These are the activations of a small neural network, seen along a few directions. Each row is one input.
In each table, some parts of the input vary, and every possible input appears once, in random order.
Descriptions start from the smaller parts, as in this example, which fits no table here: one of 4 places along a line, together with either a single point or one of 11 places along a line or (one of 3 separate values, together with one of 5 places around a ring).
Shared parts are said once, and a part with two or three values counts as separate values.

Other details of the inputs vary at random and push rows far along two fixed directions, the same in every table; ignore that.

A family of inputs:
row 1: [  3 -33  16  15  16  22 -49  11  28 -15  -3]
row 2: [ 72 -21  68 -11   1 -11  81  -3  21 -35  22]
row 3: [ 25 -26  33  -9 -31   8 -37   3  23   4   3]
row 4: [ 32  10  12  -3 -14  -6  50  24 -10  -2   3]
row 5: [ 38  21  63   6 -11 -47  69  37  14  -9   2]
row 6: [-36  82   5 -29  -9 -69 106  15 -18 -14 -22]
row 7: [-45  38 -39 -27 -11  -6 -14  -4  -8   3 -34]
row 8: [-17  -3 -25  14  22  17 -22   8   5  -8   4]
row 9: [ 41 -21  36  -9 -25   2 -22  -4   4 -38  16]
row 10: [-46  24 -81   3  10   2 -44   6 -21  40 -22]
row 11: [-10  76 -25 -36 -13 -21  91   3   7   5 -52]
row 12: [-21  48 -33  -7  -6 -32  87  11 -18 -14 -31]
row 13: [ 23 -30  55 -14 -12  15   4   3  35  -4  18]
row 14: [ 20 -32   4  14  21  26 -42  13  14  12  24]
row 15: [-44   0 -65  15  17  -1 -44  -8 -29  41 -21]
row 16: [ 40  28  59   7 -13 -43  74   5  14 -18  -4]
row 17: [-72 -17 -62   8  25  13 -63 -30 -29  49   0]
row 18: [ 24 -27   3  28  -8  11 -53   9  10 -24   8]
row 19: [-18 -24  13  -6  11  23 -62  -9  13  -8   3]
row 20: [-81  20 -49  20   3 -25 -56 -17 -23  55 -17]
row 21: [ 24 -32  13  17  19  32 -33 -20   6   0  22]
row 22: [ 26 -13  48  31  -7 -38  -7  15  19 -30  11]
row 23: [ 24 -18  33  -2  11  18  -9  -4  33  -5  -2]
row 24: [ 21 -29   4  34  -6  16 -47   7  -2 -23  10]
row 25: [ 44 -25  27   9  -6  -1   0 -22  -3 -14   0]
row 26: [-68  68 -77 -29  -6 -14  36 -10 -44  13 -32]
row 27: [ 23 -26  16   6  -4  10 -59  19  20   9  -6]
row 28: [ 10 -30   0   4 -23  14 -68 -16   2  18  14]
row 29: [ 17   5  31 -26 -11   1  61   5  15  -1  25]
row 30: [-41  61 -29 -41   6 -14  80   3 -16  -6  -9]
row 31: [-42  14 -34  -9  27  11 -10  17   9  32 -24]
row 32: [ 44 -24  22  14 -10  17 -31 -21   0  -7   9]
row 33: [ 37 -23  44  -4 -22  -9   9  -9  -9 -39  18]
row 34: [-11  38 -42 -12  -4  -3  14 -20  -6  13 -24]
row 35: [-35  11 -19 -11  13  -7  15 -14 -20  -5   8]
row 36: [ -4 -43   6  12   4  34 -50 -16  -6  23  35]
row 37: [ 13 -28  -4  15  22  30 -58 -24  16   6  16]
row 38: [-32  73 -33 -24  -9 -23  83  30   1 -11 -50]
row 39: [ 23   6  19 -16 -34  -2  43   0 -13   8   6]
row 40: [  1 -35  -7  34  20  32 -54   3   3 -11  21]
row 41: [ 30 -22  51  -7  -2  15   9  -1  -1 -34  39]
row 42: [-73  12 -96  13  43  28 -48  -4 -32  58 -11]
row 43: [-26 -13 -37  11  29   4  -9   3 -10  31   1]
row 44: [ 31 -39  33  19   6   1   5   4  15 -33  20]
row 45: [ 37   0  44 -18 -31 -26  76   2  -7  -9   5]
Description of these inputs: one of 5 separate values, together with either a single point or (one of 2 separate values, together with one of 4 places along a line).
- Changing only the choice among 5 separate values turns row 6 into row 20. The same change can be made to row 9. Which row results? => row 28
- Changing only the choice among 5 separate values turns row 2 into row 44. The same change can be made to row 11. Which row results? => row 38
- Change only the choice among 2 separate values in row 23. List by row number the other rows that result. => row 11

A family of inputs:
row 46: [ -5 -11  -5  14   5  16 -68  -5  17  -4  -9]
row 47: [ 29 -40  34  35  12   5 -25  11  10  -6  23]
row 48: [ -3   0  -4 -10  16  10  45   4   3   2  18]
row 49: [ -1  21 -36  -9  -6   7  28 -24 -30  -9  -3]
row 50: [ 12 -44  12  28  22  21 -36  -2  10   0  19]
row 51: [-44  25 -53 -26   9  29   2  -1  -8  27 -18]
row 52: [ 26 -29  34  14 -22 -11 -39  -6   0 -16  14]
row 53: [-12  15  -2 -18  -8 -17  30 -11 -14  15  -6]
row 54: [ 35  -1  39   2   6 -10  40  21  15 -38   8]
row 55: [-40  34 -50   2   2  -4 -27   1  -2  14 -35]
row 56: [ 31  29  44 -47 -23 -15 118   2  -2 -12  16]
row 57: [ 23 -30  20  16  -4   7 -55   9  21   5   2]
row 58: [-41  27 -52 -15  12   6  -4   2   1  31 -30]
row 59: [  9  13   7   4   1 -19  38  22  -4 -20   0]
row 60: [-40  11 -25  -1  -8 -13 -25 -14 -17   5 -16]
row 61: [ 22 -20  36  11 -15 -13 -19  -8  -1   4  17]
- What do these inputs look like to the network? => either a single point or (one of 3 separate values, together with one of 5 places along a line)
- Change only the choice among 3 separate values in row 58. List by row number the other rows that result. => row 50, row 53
